Each row below holds a small network's activations on one input, seen along a few directions.
Each table varies a few parts of the input and shows all the possible inputs, shuffled.
Descriptions start from the smaller parts, as in this example, which fits no table here: one of 8 places around a ring, together with either a single point or one of 11 places along a line or (one of 3 separate values, together with one of 4 places along a line).
Shared parts are said once, and a part with two or three values counts as separate values.
In the rows, 128 means zero.

Other details of the inputs shift rows strongly along two fixed directions, in all tables alike. That doesn't count.

A family of inputs:
r1: [118 124 128 168 191 130 100 162 147 114 134 157  94 173]
r2: [109 123 147  93  31 150 138  51 108 117  96 104 119  62]
r3: [192 153  89 139 167 128 160 156 105 181  90 116  96 104]
r4: [149 130 112 134 151 149 145 112 102 138  81 110  86  98]
r5: [108 144 145  82  63 147 152 102 124 135 131 107 159  99]
r6: [122 111 148  98  31 138 145  52 127 115 102  95 111  57]
r7: [103 115 134 108 100 101 129 133 146 113 164 124 182 131]
r8: [179 171 116 132 154 146 166 160 111 172  91 112  85 110]
r9: [192 168 111 149 182 128 146 161  86 180  98 116  97  78]
r10: [182 186 110 146 163 141 136 156  91 182  90 126  91  86]
r11: [130 107 137  89  39 135 153  53 118 111  97 100 131  54]
r12: [ 83 119 137 128 126  98 108 148 152 110 196 128 174 154]
r13: [136 136 140  71  22 135 161  91 117 137  95  93 153  75]
r14: [141 143 130 170 168 125  93 139 126 137 110 162  84 133]
r15: [113 122 129 160 205 134 105 156 130 109 138 157 113 170]
r16: [ 84 102 135 120 137 100 114 143 147 117 194 129 186 163]
r17: [108 122 151  87  35 163 146  56 111 119  96 107 119  68]
r18: [ 79 108 146 128  94 117  96  94 136  89 156 137 142 130]
r19: [157 156 104 156 193 118 138 181 132 164 123 126  96 157]
r20: [161 134 115 130 142 155 149 121 113 126  79 125  89 102]
r21: [158 142 135 139 131 158 137 118 112 141  81 131  72 101]
r22: [175 169  95 136 163 137 169 146 101 176 101 101  87 107]
r23: [142 129 126 149 174 141 119 144 122 118 110 158 105 144]
r24: [110  92 139 103  76 136 134  70 118 113 125 106 133  85]
r25: [193 171 112 153 164 124 139 167 109 182  97 118  80  87]
r26: [110 101 128 105  91 101 129 132 154 123 167 120 167 149]
r27: [149 148  94 174 226 108 114 193 128 166 158 143 107 172]
r28: [106 117 137 100  98 122 152 140 150 110 153 119 164 165]
r29: [117 118 114 172 194 119  96 160 150 117 133 148  94 176]
r30: [158 124 109 139 153 144 134 112  99 150  88 114  84  92]
r31: [131 104 132 182 182 153  73 114 177  62 207 146 205 239]
r32: [165 125 105 136 139 139 142 121 120 134  78 114  79 114]
r33: [ 81 124 155 108 141 124 126 146 140 108 178 141 190 177]
r34: [123 113 137 177 111 159 129 134 154  90 196 125 226 227]
r35: [ 72  88 151 140 135 105  91 112 146  84 179 149 159 154]
r36: [ 89 117 134 111 132 116 139 152 157  98 173 138 182 183]
r37: [ 70  94 145 145 124 107  86 114 152  84 184 147 144 152]
r38: [128 141 144  78  24 131 156  88 122 136 105  82 147  63]
r39: [173 164 116 153 189 128 124 191 119 165 113 157 108 150]
r40: [ 77 126 149 118 133 108 103 145 139 112 173 144 194 161]
r41: [115  92 121  97  70 134 141  77 133 108 109 103 136  99]
r42: [ 87 108 151 129  88 113  97  95 149  92 147 138 137 133]
r43: [152 168 123 170 215 124 104 205 134 165 135 168 108 168]
r44: [164 131 104 129 114 154 145  95  96 155  77  97  66  66]
r45: [108  96 131 103  62 135 132  76 140 115 113  97 117 102]
r46: [206 170 118 116 126 157 179 145  91 177  65 110  87  87]
r47: [101 104 143 120  89 107 101  98 145  90 143 140 146 140]
r48: [153 145 100 175 220 104 109 201 141 168 146 145 101 178]
r49: [ 87 109 121 115 132 102 138 145 161 104 173 129 180 185]
r50: [117 135 137  84  59 127 147 107 123 127 115 112 171  95]
r51: [122 103 122  82  47 150 168  61 124 106  82  85 127  77]
r52: [192 160 103 148 162 127 143 162 111 189 101 116  78  95]
r53: [ 89 130 138 101 107 129 149 130 142 113 168 114 165 154]
r54: [189 171 115 127 161 151 166 158  97 166  85 129 104 105]
r55: [155 162 118 145 207 134 147 177 109 155 126 136 118 147]
r56: [102 116 152 102  70 138 127  69 111 111 110 122 139  90]
r57: [172 151 106 183 228  93 101 214 133 159 146 163 107 167]
r58: [154 113 111 163 178 113  99 145 135 132 128 154  93 145]
r59: [ 76 112 131 113 143 106 134 140 149 110 181 122 183 182]
r60: [123 145 147  67  42 158 182  85 110 136 114  85 149  80]
r61: [ 87  77 127 127 122 105  96 121 166  89 163 138 149 180]
r62: [ 87  87 141 126  94 116 102  98 158  99 158 131 134 136]
r63: [129 109 121  84  55 119 163 104 137 137 125  89 150 117]
r64: [ 87 124 142 110 125 116 117 152 152 109 168 153 190 171]
r65: [124 117 123  83  59 124 176 105 137 128 120  87 149 124]
r66: [197 185 117 133 128 146 150 144  94 191  61 113  79  64]
r67: [209 158  93 128 141 136 169 140  93 189  77 108  89  63]
r68: [ 77 100 146 125 124 121  97 121 153  85 156 165 162 169]
r69: [157 167 113 180 242 106  96 204 108 157 140 161 122 152]
r70: [143 122 120 150 170 135 119 148 135 116 113 145  95 155]
r71: [120 133 137 165 203 133  91 153 120 127 132 176 111 160]
r72: [ 84  98 149 126 117 118  94 123 158  88 156 161 152 177]
r73: [181 135 116 151 146 125 124 120 112 144  90 135  74  93]
r74: [ 65 102 155 130 125 132  98 120 149  84 169 152 146 173]
r75: [142 133 122 176 197 109  80 162 133 125 127 180 100 170]
r76: [148 126 129 151 168 138 115 147 127 122 112 155  96 153]
r77: [ 88 130 153  96 110 130 129 127 133 122 156 132 186 141]
r78: [122 133 133  87  60 119 148 107 122 122 122 106 171  89]
r79: [ 98 119 138 121 113  92 104 153 154 106 172 141 179 168]
r80: [119  93 128 100  68 130 136  74 131 109 118 113 136  88]
r81: [171 132 111 137 116 151 140  95  93 156  84 108  63  56]
r82: [156 136 106 125 113 159 155  95  98 145  70  93  67  71]
r83: [140 134 116 180 207 104  83 160 127 119 132 178 109 156]
r84: [123 144 137  78  32 136 159  83 109 133 116  80 153  58]
r85: [ 68  98 160 124 136 131 103 118 143  83 164 154 160 174]
r86: [ 63  98 143 130 128 130 104 123 155  79 169 141 144 173]
r87: [159 148 133 144 132 154 127 117 112 151  78 140  70  95]
r88: [ 85 125 155 115 122 121 122 154 159 112 174 138 171 181]
r89: [167 148 124 151 154 137 123 112  85 145  83 133  82  80]
r90: [147 139 119 161 176 122 100 142 117 130 106 166 103 132]
r91: [ 84 109 128 124 126 101 112 143 154 118 201 127 171 163]
r92: [114 114 127  83  75 127 165  96 120 141 134  84 163 102]
Description of these inputs: one of 2 separate values, together with either a single point or (one of 5 places around a ring, together with one of 9 places around a ring).
Q: Changing only the choice among 2 separate values turns r20 into r36. The same change can be made to r21. Which row results?
A: r88
Q: Changing only the choice among 2 separate values turns r2 into r10. The same change can be made to r61. Which row results?
A: r63
Q: Start at r22 and move only the place on the ring of 9, one step at a time. The first step leads to r53. Which rows follow, in order?
A: r60, r5, r10, r84, r12, r91, r27
Q: Start at r65 and move only the place on the ring of 9, one step at a time. The first step leads to r28. Which rows follow, in order?
A: r46, r39, r13, r79, r57, r26, r63
Q: Change only the choice among 2 separate values in r92. List by row number the other rows that result.
A: r30

A family of inputs:
r93: [176 164 121 161 191 136 117 165 103 168  85 156  56 108]
r94: [123 109 128 138 115 124 119 112 139 112 146 120 130 131]
r95: [121 111 123 129 115 131 123 119 144 113 128 127 134 149]
r96: [112 106 130 122  92 114 117 109 147 101 139 123 144 130]
r97: [106 118 145 131  99 127 110 102 139  96 151 131 159 132]
r98: [199 148 126 100  51 160 172  67  87 157  47  87  84  19]
r99: [169 159 109 180 214 132 117 172 110 168 101 148  46 125]
r100: [ 97 101 132 105 102 127 135 107 142  96 126 124 139 136]
r101: [ 92 113 141 120 106 119 106 100 127 109 145 133 151 117]
r102: [194 156 126  97  47 190 185  53  78 157  38  76  93  29]
r103: [116 156 127 144 188 106 124 212 141 144 187 144 189 193]
r104: [124 113 137 128 116 138 119 115 139 114 132 137 140 148]
r105: [196 186  91 150 220 127 156 211 113 200 125 118 109 137]
r106: [112 145 126 135 178  95 126 212 150 143 197 154 193 203]
r107: [ 86 129 152 118 102 132 112 113 134 108 141 136 139 131]
r108: [106 106 124 124 119 105 108 118 135 117 133 133 129 120]
r109: [100  98 134 112 105 138 141  98 137 100 135 114 134 134]
r110: [134 124 130 139 168 134 121 140 125 120 118 152 112 143]
r111: [108 105 125 130 122 115 114 110 130 122 142 124 123 118]
r112: [ 92 116 138 110  96 118 121 118 143 112 129 129 124 128]
r113: [100 104 141 111 101 112 109 104 132 114 138 136 142 113]
r114: [118 104 127 127 101 142 131 102 140 112 139 112 136 146]
r115: [199 188  92 150 213 109 159 214 106 198 114 125 113 143]
r116: [ 92 112 147 111 109 143 127 100 132  90 137 132 155 140]
Q: Changing only one part turns r107 into r112. The same change can be made to r102. Which row results?
A: r95
Q: What do these inputs look like to the network?
A: one of 4 places along a line, together with either a single point or one of 5 places around a ring
Q: List by row number the other rows that have the place on the line of 4 in common with r105.
A: r94, r99, r109, r111, r114
